These are the activations of a small network on made-up records, seen along a few directions, one row for each record.
After each row come some of the record's fields: S, B, E, K, V, T.
A field that a record lacks is left out.
The largest differences between rows may come from other fields.
In the rows, 500 means zero.
Random noise pushes rows far along 3 fixed directions. That doesn't count. These rows show it; they differ only by the noise:
[342 397 591 503 534 558 469 400 556 550 500 534 518 579 605 515 430 388]
[273 377 627 523 402 529 482 313 464 569 607 554 465 779 720 504 391 381]
[272 641 270 473 564 433 279 356 825 642 567 543 554 306 515 508 470 304]
[411 357 614 622 540 716 511 429 626 536 318 601 499 423 665 666 490 288]
[411 381 604 495 640 605 486 480 601 522 396 518 556 443 523 531 459 402]

[738 378 641 511 710 704 617 677 435 303 296 448 707 272 386 578 508 609] => S=s4 B=b2 E=e2 K=k3 T=t2
[489 261 878 617 638 873 735 509 561 649 242 565 431 675 734 708 461 464] => S=s1 B=b2 E=e4 K=k2 V=v3 T=t1
[554 370 619 434 615 478 582 574 412 338 471 368 620 525 411 396 415 638] => S=s4 B=b2 E=e2 T=t2
[347 710 226 420 467 390 394 478 817 582 587 510 527 280 437 509 552 440] => S=s3 B=b2 E=e2 K=k2 V=v2 T=t1
[667 627 480 619 303 786 597 586 350 431 342 586 533 360 714 725 492 565] => S=s2 B=b1 E=e1 K=k3 V=v2 T=t2
[601 265 689 541 632 668 625 534 385 411 256 566 542 581 499 712 527 424] => S=s4 B=b2 E=e5 K=k2 V=v1 T=t1
[512 585 326 412 432 408 376 534 587 462 645 399 460 450 414 406 477 492] => S=s4 B=b1 E=e2 K=k2 T=t2
[452 405 687 493 438 426 600 479 135 400 611 496 419 889 527 506 434 648] => S=s1 B=b1 E=e6 K=k2 T=t1
[474 655 314 521 461 407 344 456 690 491 384 465 522 337 515 568 603 341] => S=s4 B=b2 E=e1 T=t2
[557 296 742 628 387 452 580 546 286 449 448 637 382 738 544 370 519 421] => S=s4 B=b2 E=e4 K=k1 V=v3 T=t2
[445 589 354 615 594 561 421 393 840 635 479 569 438 238 509 503 481 355] => S=s4 B=b1 E=e4 K=k2 V=v3 T=t2
[461 579 500 448 607 280 447 454 538 480 438 411 570 607 423 469 484 510] => S=s4 B=b2 E=e4 T=t2
[460 406 562 525 410 468 503 454 508 441 496 521 452 635 538 370 534 387] => S=s4 B=b2 E=e1 K=k1 T=t2
[410 550 467 356 595 433 592 533 435 609 761 415 501 555 418 279 420 763] => S=s1 B=b1 E=e7 K=k1 T=t1
[463 568 369 652 224 434 444 367 417 470 646 517 516 720 661 615 428 496] => S=s1 B=b2 E=e5 T=t2
[353 588 355 414 507 401 538 377 556 642 740 439 439 542 528 424 472 535] => S=s3 B=b1 E=e7 K=k1 V=v1 T=t1
[495 522 389 422 619 448 406 522 560 491 449 535 599 438 354 431 608 400] => S=s4 B=b2 E=e1 K=k1 V=v1 T=t1
[628 624 520 396 629 567 467 625 417 500 450 393 620 333 447 469 452 675] => S=s2 B=b1 E=e1 K=k3 V=v3 T=t2
[676 378 704 473 791 548 544 648 621 432  88 472 532 356 356 637 624 400] => S=s4 B=b2 E=e4 K=k2 T=t2
[479 537 547 445 589 644 528 416 463 567 430 473 518 460 504 539 535 540] => S=s2 B=b1 E=e1 K=k1 T=t1
[598 336 599 474 730 469 496 640 603 429 295 529 517 246 324 456 490 444] => S=s4 B=b1 E=e5 K=k2 V=v3 T=t2
[504 501 445 493 565 521 493 591 513 493 635 511 459 445 503 325 398 569] => S=s1 B=b1 E=e1 K=k2 V=v3 T=t2
[558 434 757 443 743 617 628 534 574 530 447 421 469 471 446 426 445 611] => S=s3 B=b1 E=e4 K=k2 V=v3 T=t2
[513 405 549 438 612 675 624 536 424 531 411 464 471 546 597 568 434 491] => S=s2 B=b1 E=e1 K=k2 V=v1 T=t1
[375 446 555 591 427 445 447 381 577 543 568 542 422 585 533 583 543 388] => S=s3 B=b2 E=e5 K=k2 V=v3 T=t1
[328 602 493 340 588 187 306 346 565 576 640 486 488 752 407 364 441 531] => S=s4 B=b2 E=e4 K=k2 V=v3 T=t2
[534 429 591 470 428 590 575 511 187 460 600 398 519 755 489 471 470 732] => S=s1 B=b1 E=e3 K=k1 T=t1
[567 612 343 434 476 436 373 425 563 580 551 512 492 435 419 508 596 462] => S=s4 B=b2 E=e5 K=k1 V=v1 T=t2
[404 837 249 418 618 361 254 266 776 583 317 546 668 156 508 749 666 400] => S=s4 B=b1 E=e1 K=k3 V=v2 T=t2
[432 511 584 306 746 490 456 545 484 547 450 351 553 502 380 438 432 627] => S=s2 B=b1 E=e1 K=k2 V=v3 T=t1
[550 392 541 557 491 677 598 465 454 463 536 624 538 555 702 538 459 446] => S=s4 B=b2 E=e1 K=k3 V=v1 T=t2
[598 529 614 289 784 604 588 604 344 476 404 325 679 414 329 462 454 757] => S=s2 B=b1 E=e1 K=k3 T=t1
[415 534 378 396 540 502 399 541 631 509 624 519 519 473 406 380 460 465] => S=s4 B=b2 E=e1 K=k2 T=t1
[598 712 338 524 442 550 397 555 578 430 271 495 606 190 428 801 685 420] => S=s4 B=b1 E=e2 K=k3 V=v2 T=t1
[491 502 596 540 555 654 655 482 596 593 512 456 495 688 667 507 411 597] => S=s1 B=b2 E=e4 T=t2
[600 375 698 459 588 555 572 453 462 556 354 553 459 638 504 538 591 450] => S=s4 B=b2 E=e4 K=k1 V=v1 T=t2
[449 450 501 654 481 597 402 489 729 480 326 580 415 297 486 624 650 224] => S=s4 B=b2 E=e2 K=k2 V=v3 T=t1
[651 688 291 469 562 425 402 605 537 444 549 446 701 295 324 548 499 623] => S=s1 B=b2 E=e5 K=k3 T=t2
[543 677 362 337 362 364 410 592 367 394 679 391 541 593 402 358 466 695] => S=s4 B=b1 E=e1 K=k2 V=v2 T=t2
[355 585 325 780 277 640 484 395 581 605 585 625 381 436 740 527 490 304] => S=s1 B=b1 E=e1 K=k1 V=v3 T=t1
[512 606 578 509 400 603 572 447 439 506 421 503 538 630 556 698 528 557] => S=s4 B=b2 E=e4 K=k3 V=v2 T=t1
[203 448 603 176 651  95 355 389 448 561 727 391 595 849 356 169 383 566] => S=s4 B=b2 E=e1 K=k2 V=v3 T=t1
[481 396 598 427 516 336 461 513 466 477 618 493 469 627 406 388 463 595] => S=s3 B=b2 E=e5 K=k2 V=v3 T=t2

Here are new rows. What are their fields?
[417 455 472 595 232 438 427 459 482 529 665 600 297 678 722 405 505 308] => S=s4 B=b2 E=e1 K=k2 V=v3 T=t2
[499 471 540 471 591 638 564 602 486 459 427 515 444 409 481 502 484 509] => S=s2 B=b1 E=e1 K=k2 T=t1
[563 410 571 600 599 777 683 466 583 591 288 558 446 283 627 756 600 405] => S=s3 B=b1 E=e7 K=k1 V=v1 T=t1
[590 505 371 602 537 403 369 580 574 428 398 517 560 266 286 375 547 425] => S=s4 B=b2 E=e5 K=k1 V=v3 T=t2
[484 818 187 483 581 494 343 577 683 582 599 438 575  85 393 443 509 455] => S=s2 B=b1 E=e1 K=k3 V=v3 T=t1
[729 733 259 629 284 729 509 655 612 455 436 604 541  78 489 619 461 450] => S=s4 B=b1 E=e4 K=k3 V=v2 T=t2
[466 482 498 341 732 329 392 574 619 566 462 378 610 391 243 479 488 577] => S=s3 B=b2 E=e5 K=k2 V=v3 T=t1
[519 555 346 618 336 466 443 464 510 469 638 547 494 550 564 570 465 460] => S=s1 B=b2 E=e5 K=k2 T=t2
[515 588 330 719 289 626 466 478 564 450 362 667 520 381 571 828 560 399] => S=s1 B=b2 E=e5 K=k2 V=v2 T=t1
[303 664 442 645 297 579 449 179 736 754 635 617 313 565 878 659 429 299] => S=s3 B=b1 E=e4 K=k2 V=v3 T=t2
[632 605 432 422 357 548 512 677 373 404 601 497 618 487 473 386 441 659] => S=s4 B=b2 E=e1 K=k3 V=v2 T=t2
[405 547 428 520 297 343 441 294 475 583 698 499 475 714 599 505 493 491] => S=s3 B=b2 E=e5 K=k1 T=t2
[552 451 553 475 705 516 454 584 711 438 260 492 493 338 431 538 671 355] => S=s4 B=b2 E=e1 K=k2 T=t2
[590 639 492 544 665 795 646 532 585 588 418 430 613 192 594 768 509 622] => S=s1 B=b1 E=e7 K=k3 T=t1
[571 552 535 612 597 730 474 504 638 479 295 529 453 226 576 650 575 418] => S=s2 B=b1 E=e1 K=k2 V=v3 T=t2
[513 457 564 432 687 499 513 589 485 431 637 460 474 507 413 277 432 634] => S=s1 B=b1 E=e1 K=k2 V=v3 T=t2
[585 492 491 452 548 533 575 519 572 507 572 440 556 439 552 484 519 504] => S=s3 B=b2 E=e2 K=k3 V=v1 T=t2
[453 338 697 316 821 529 526 596 485 477 459 395 656 539 329 348 403 646] => S=s4 B=b2 E=e1 K=k2 V=v3 T=t1
[459 498 363 447 547 463 545 469 624 587 637 520 385 422 575 451 448 503] => S=s3 B=b1 E=e7 K=k2 V=v1 T=t2
[337 574 522 303 444 106 410 397 281 447 499 455 578 761 401 523 476 572] => S=s4 B=b1 E=e5 K=k2 V=v2 T=t1
[596 328 802 468 674 668 782 559 431 487 424 393 463 616 485 388 418 660] => S=s3 B=b1 E=e4 K=k1 T=t2
